Each row below holds a small network's activations on one input, seen along a few directions.
Each table varies a few parts of the input and shows all the possible inputs, shuffled.
A made-up example of a description, with smaller parts first: one of 8 places around a ring, together with either a single point or one of 9 places along a line or (one of 3 separate values, together with one of 6 places along a line).
Shared parts are said once, and a part with two or three values counts as separate values.

Table:
r1: [ -8 -13 -30 -12  12  32   4  16  28  -3   3  32  21 -13 -23 -43 -42]
r2: [ 40  32  18 -21   0 -42  34  37  32   0 -39 -57 -22  17  18  59  24]
r3: [-49 -30 -23  -6  15   4  15  -9 -26 -22  10  44  23  12  24  -6   1]
r4: [-42 -12   1  22 -12  21 -21 -51 -41  -5  40  20  11 -16   4 -26   5]
r5: [  45   24   23    9    5  -12   -8  -27   22   24  -21 -105  -11  -14
   -5   27   23]
r6: [ 19  -9   4   3  -8   0  41  35  -9 -20   5  64  -7  15  -9  -7 -12]
r7: [  9  16  -5 -41  27 -13  -5  17  70  30 -38 -94   1  -3   5   8  -7]
r8: [-17  -5  -2   0 -11 -11  13  18 -26 -24  20  63  -2  19  26   5  -2]
r9: [ 15  24 -17 -35  25  -5  -2  18  70  19 -38 -95   6  -9   7  19  -9]
r10: [  2   4  12  26 -30  16 -30  -6 -35  -3  24  42 -17  -8 -25 -12   0]
r11: [-45  -7  -3  -7 -15  -8  16  10 -33 -32  24  60  -5  21  30   4   3]
r12: [ -8 -31 -17   6  25   3  22  11  -9 -15   3  48  23  11  -2 -12  -4]
r13: [ 18 -15   6  33  -6  26   1 -24 -18   2  19  24   8 -21 -34 -39 -11]
r14: [ 48  45  31   2 -24 -16 -24  -2  12  20 -30 -84 -36  -5  -9  46  23]
r15: [ 31   5  -4 -18  31 -29  35  15  41  11 -51 -74   1  12  15  48  22]
r16: [-13   8   8  23 -34  14 -40 -18 -44  -3  28  42 -15  -9  -3  -6   2]
r17: [-41  -9 -37 -15   9  22 -23  -2  11  -5  20  33  28  -9  11 -29 -31]
r18: [ 42  38  43  -3 -22 -24 -27  -4  12  31 -31 -83 -39   1 -10  36  26]
r19: [ 25  -2   8 -25  32 -37  32  14  42  22 -52 -73  -3  18  14  38  24]
r20: [ 20   2  12  25 -33  23 -13   0 -27  -1  11  43 -18 -12 -38 -17 -10]
r21: [-68  -9 -38 -22   7  26 -19  -9   6 -10  24  29  24  -7  14 -31 -28]
r22: [  0 -13   5  34  -4  19 -16 -31 -26   1  33  24  10 -17 -22 -32  -1]
r23: [-23 -28 -22   1  19   0  11  -1 -19 -15   7  48  26  11  21  -5  -4]
r24: [ 12 -32 -15   7  22  12  38  16  -1 -12 -10  48  19   5 -15 -17 -14]
r25: [-40   5   7  15 -38  16 -35 -25 -50 -10  31  39 -18  -7   1  -8   7]
r26: [-16 -10   1  29  -9  17 -27 -43 -35   1  36  24  13 -17   1 -25   0]
r27: [-27 -12 -32 -11  15  24 -14   9  20  -5  16  33  25  -9 -11 -37 -33]
r28: [ -1  -8   2   3  -6  -8  23  30 -16 -23  17  64  -5  19   4  -2  -2]
r29: [ 33  25  29 -27   1 -50  32  36  32  10 -40 -56 -26  23  17  48  26]
r30: [  39   17   35    3    6  -19  -11  -30   21   35  -21 -104  -16   -9
   -6   17   24]
Describe the family of inputs behind these rows.
> one of 5 places around a ring, together with either one of 2 separate values or one of 4 places along a line
The inputs of r24 and r20 match in every part but the place on the ring of 5. If r15 is changed in the same way as r24 into r20, which row does it become?
> r14
Which other rows does r14 become when the choice among 2 separate values takes its other values? List them by row number.
> r18
A walk changes only the place on the line of 4. It starts at r25 and steps to r16. List the rest of the walk in order.
> r10, r20

Table:
r31: [-36 -31 -40 -19  28  12  25  19  15 -16   7  59  29   4  18 -28 -29]
r32: [-39 -25 -43 -14  21  30  -2  -3  18  -4  16  39  38 -13  -3 -46 -36]
r33: [ 67  36  42 -26  -1 -37   0  34  56  43 -59 -97 -33   6 -20  34  15]
r34: [-32 -32 -31 -18  27  -1  42  34   2 -26   3  68  28  26  23 -15 -22]
r35: [-36 -14 -33   4   7  42 -27 -26   5   4  28  21  33 -31 -20 -52 -35]
r36: [-12 -18   2  13 -12 -10  27  20 -38 -32  21  79  -8  21   4   2   8]
r37: [  72   29   -2  -10   27  -29    0   26   62   23  -49 -100   -6    2
    2   53   13]
r38: [  0  -4  22  35 -34  -1   4   3 -59 -21  33  75 -20   9  -4   1  21]
r39: [  58    1   -2   -1   32  -12   17   -5   33   27  -78 -103   -2   -3
  -15   54   28]
r40: [  3  -4  16  35 -35  24 -32 -30 -55  -5  34  43 -12 -10 -17 -20   0]
r41: [-19 -26 -13 -10  13  -8  43  31 -19 -33   6  84  14  30  14   2  -4]
r42: [ -24    7   27  -10   19  -46   -7  -53    5   24   -2 -108   -3   11
   53   34   51]
r43: [-12  -4   5  27 -17  34 -37 -36 -37   2  34  27   4 -27 -23 -36 -16]
r44: [ 12   2  26  41 -44   6 -15 -18 -68 -16  24  67 -17  -2 -12  -4  10]
r45: [  74   41   49  -22    0  -35   51   27   67   23  -41 -118  -34    2
  -13   25   13]
r46: [-29  -8 -18  20  -2  49 -44 -40  -5   8  35  17  22 -34 -30 -56 -29]
r47: [-45  50  -8 -45 -28 -18 -44  17  17   0 -13 -52 -34  12  44  54  11]
Describe the family of inputs behind these rows.
> either one of 2 separate values or one of 4 places along a line or one of 11 places around a ring
A walk changes only the place on the line of 4. It starts at r45 and steps to r33. List the rest of the walk in order.
> r37, r39

Table:
r48: [-30 -21 -23  11  18  15  -4 -25 -13 -12  18  26  28  -4   6 -17   1]
r49: [-11 -18 -27   1  12  28 -29  -1   3   1  10  31  15 -15 -17 -36 -36]
r50: [ 16   3 -13 -10   6  15 -13   6  36  25 -29 -55  -9 -21 -20  -1  -6]
r51: [ -6 -13  -8   3  -7  -3  28  16 -16  -9  -5  78   2  24 -12   4  -6]
r52: [-22 -15 -16   1   3  24  -6  -9  14   1  25  29   6 -20  -7 -52 -28]
r53: [ 15  22  -5  -4  13 -26   6  18  23 -11 -11 -37  -2   8  21  38  18]
r54: [ 27  17  34  -8   2 -22  41  30  14   0 -23 -16  -8  30   0  17  20]
r55: [ 14  16   1 -21   7 -23 -13  30  19   1 -26 -35  -5  19  17  36   6]
r56: [ 44  10  18  -3   4 -30  43  21   7  -3 -34 -10  -1   1  10  30  15]
r57: [ -8 -14 -31  11   5  41  -1 -18   2 -10  19  27  20 -19  -5 -37 -34]
r58: [-30 -24 -18  -8  14  14 -23 -13 -18   1   3  28  22   4   3 -20 -12]
r59: [ -6  -3  -1 -14  12   0  -8  -8  17  23 -37 -58  -4  -2  -1  19  11]
r60: [  7   3  -3   0  22 -11   0 -18  19  13 -14 -60  11  -2   7  19  15]
r61: [-15 -12  14   3  -4   0  39  27 -22 -20  17  66  10  27  -6 -11  -5]
r62: [ 43   1  17  -7   5 -24  17  33  14   8 -39 -11 -12  31   1  30  14]
r63: [-42 -21  -8  -6   5  10   0 -22  -6   1  18  25  13  -1  12 -35  -6]
r64: [ -5   4  12 -17   9 -17   4 -16  24  26 -14 -61  -3   2  12   2   5]
r65: [-36  -7 -25 -16  -1  10  -1  23 -16 -19   3  48  -1   4  11   6  -2]
r66: [ 16   2   2 -22   5   2   0  -6  32   7  -4 -65 -10 -14 -25 -11 -15]
r67: [-36  -6  -9 -16  -6  -4   9  16  -5 -18  27  46   3   9  23  -9  -8]
r68: [-25  -5 -24   3   7   0   5  13 -12 -32  26  47  17   5  17   9  -2]
r69: [  4  18  47  74 -83  22 -70 -66 -94   0  52  29 -36 -30 -36 -23  22]
r70: [  3 -17  -3   8  -1  -6  42  19 -30 -22   5  71  16  -2   4   1  -9]
r71: [ 46  49  74  53 -65  10 -69 -66 -59  32  29 -48 -61 -26 -31  22  38]
r72: [  3  23   9 -20   1 -31  10  20  28   3 -11 -38 -16  12  27  21   8]
r73: [ 30   8 -13   4  16   6  -6  -3  39  15  -6 -56   7 -20 -12   0  -1]
Describe the family of inputs behind these rows.
> one of 2 separate values, together with either a single point or (one of 3 separate values, together with one of 4 places along a line)
The inputs of r71 and r69 match in every part but the choice among 2 separate values. If r73 is changed in the same way as r71 into r69, which row does it become?
> r57
Which other rows does r48 become when the place on the line of 4 takes its other values? List them by row number.
> r57, r68, r70
Which other rows does r61 become when the choice among 3 separate values takes its other values? List them by row number.
> r51, r70
Which other rows does r59 become when the choice among 3 separate values takes its other values? List them by row number.
> r60, r64

Table:
r74: [  42   31   16  -36   21  -45   23   24   57   27  -61 -123  -19   13
   19   64   28]
r75: [-18   9  -1   3  -6  15 -36 -30  -4  13  10 -27   2 -17  -7  -8  -3]
r76: [ -2   8  19  19 -23  -2 -26 -30 -26   6  16 -12 -12  -8  -1   1  15]
r77: [-18  -9 -11 -12   5 -14  22  20  -8 -17  -2  42   3  21  24  13   2]
r78: [  64   28   21  -26   21  -36   29   29   66   27  -65 -114  -17    9
   -1   50   19]
r79: [  3 -13  -8   0   4  -5  29  26  -5 -16  -4  49   4  17   3   0  -9]
r80: [ -6  -7 -16   0   7  22 -12 -10  17   9   3  -8  13 -18 -15 -29 -18]
r81: [-27   0 -19  -9   9  14 -20 -16  14   5   8 -16  12 -14   6 -16 -11]
r82: [-35 -17 -29 -20  27   3  15  10  17  -9  -1  16  26   4  18 -11 -14]
r83: [ 19   8  20  28 -23   7 -18 -24 -23   8  13  -4 -12 -13 -21 -10   6]
r84: [-27 -16 -25 -20  20  -4  20  18   6 -16  -2  30  16  16  20   1  -5]
r85: [ 16  -5  10   6 -13  -8  21  21 -19 -15   0  43 -11  10  -4   8   3]
r86: [ 16   9  13  26 -16  19 -35 -29 -15  13  11 -17  -6 -22 -23 -17  -1]
r87: [-32 -10 -28 -20  21  11  -6  -4  22   0   9  -1  25  -5  14 -17 -18]
r88: [-13 -22 -27 -10  29   9  21  17  23  -9  -2  27  27   0  -2 -23 -21]
r89: [ 20   2  22  16 -23  -6  12  15 -29  -7   7  37 -20   9 -10   9  11]
r90: [ 21   7  26  24 -22   3  -4 -11 -28   0  11  11 -20  -2 -17  -2   8]
r91: [ -3  12  10  15 -15  12 -42 -33 -18  12  14 -23  -7 -17  -3  -4   8]
r92: [ -7  -1  10  -1 -14 -19  13  13 -21 -19   3  31 -11  17  18  17  13]
r93: [  0  10  23  12 -21  -6 -11 -16 -30  -2  13   6 -20   3   5  11  18]
r94: [  4   5   1  13  -5  21 -31 -24   3  14   8 -16   1 -21 -27 -20  -8]
r95: [ -3   9  20   8 -24 -14   7   7 -33 -11   9  25 -20  14  11  22  20]
r96: [ -5 -20 -22  -8  20   5  27  24   9 -15  -4  36  18  12   0 -12 -16]
r97: [-11 -18 -25 -11  21  18   2   3  24   2   4   8  27  -9  -6 -29 -26]
The inputs of r78 and r74 match in every part but one. If r79 is changed in the same way as r78 into r74, which row does it become?
> r77
Describe the family of inputs behind these rows.
> one of 2 separate values, together with either a single point or one of 11 places around a ring
Which other rows does r89 become when the choice among 2 separate values takes its other values? List them by row number.
> r95
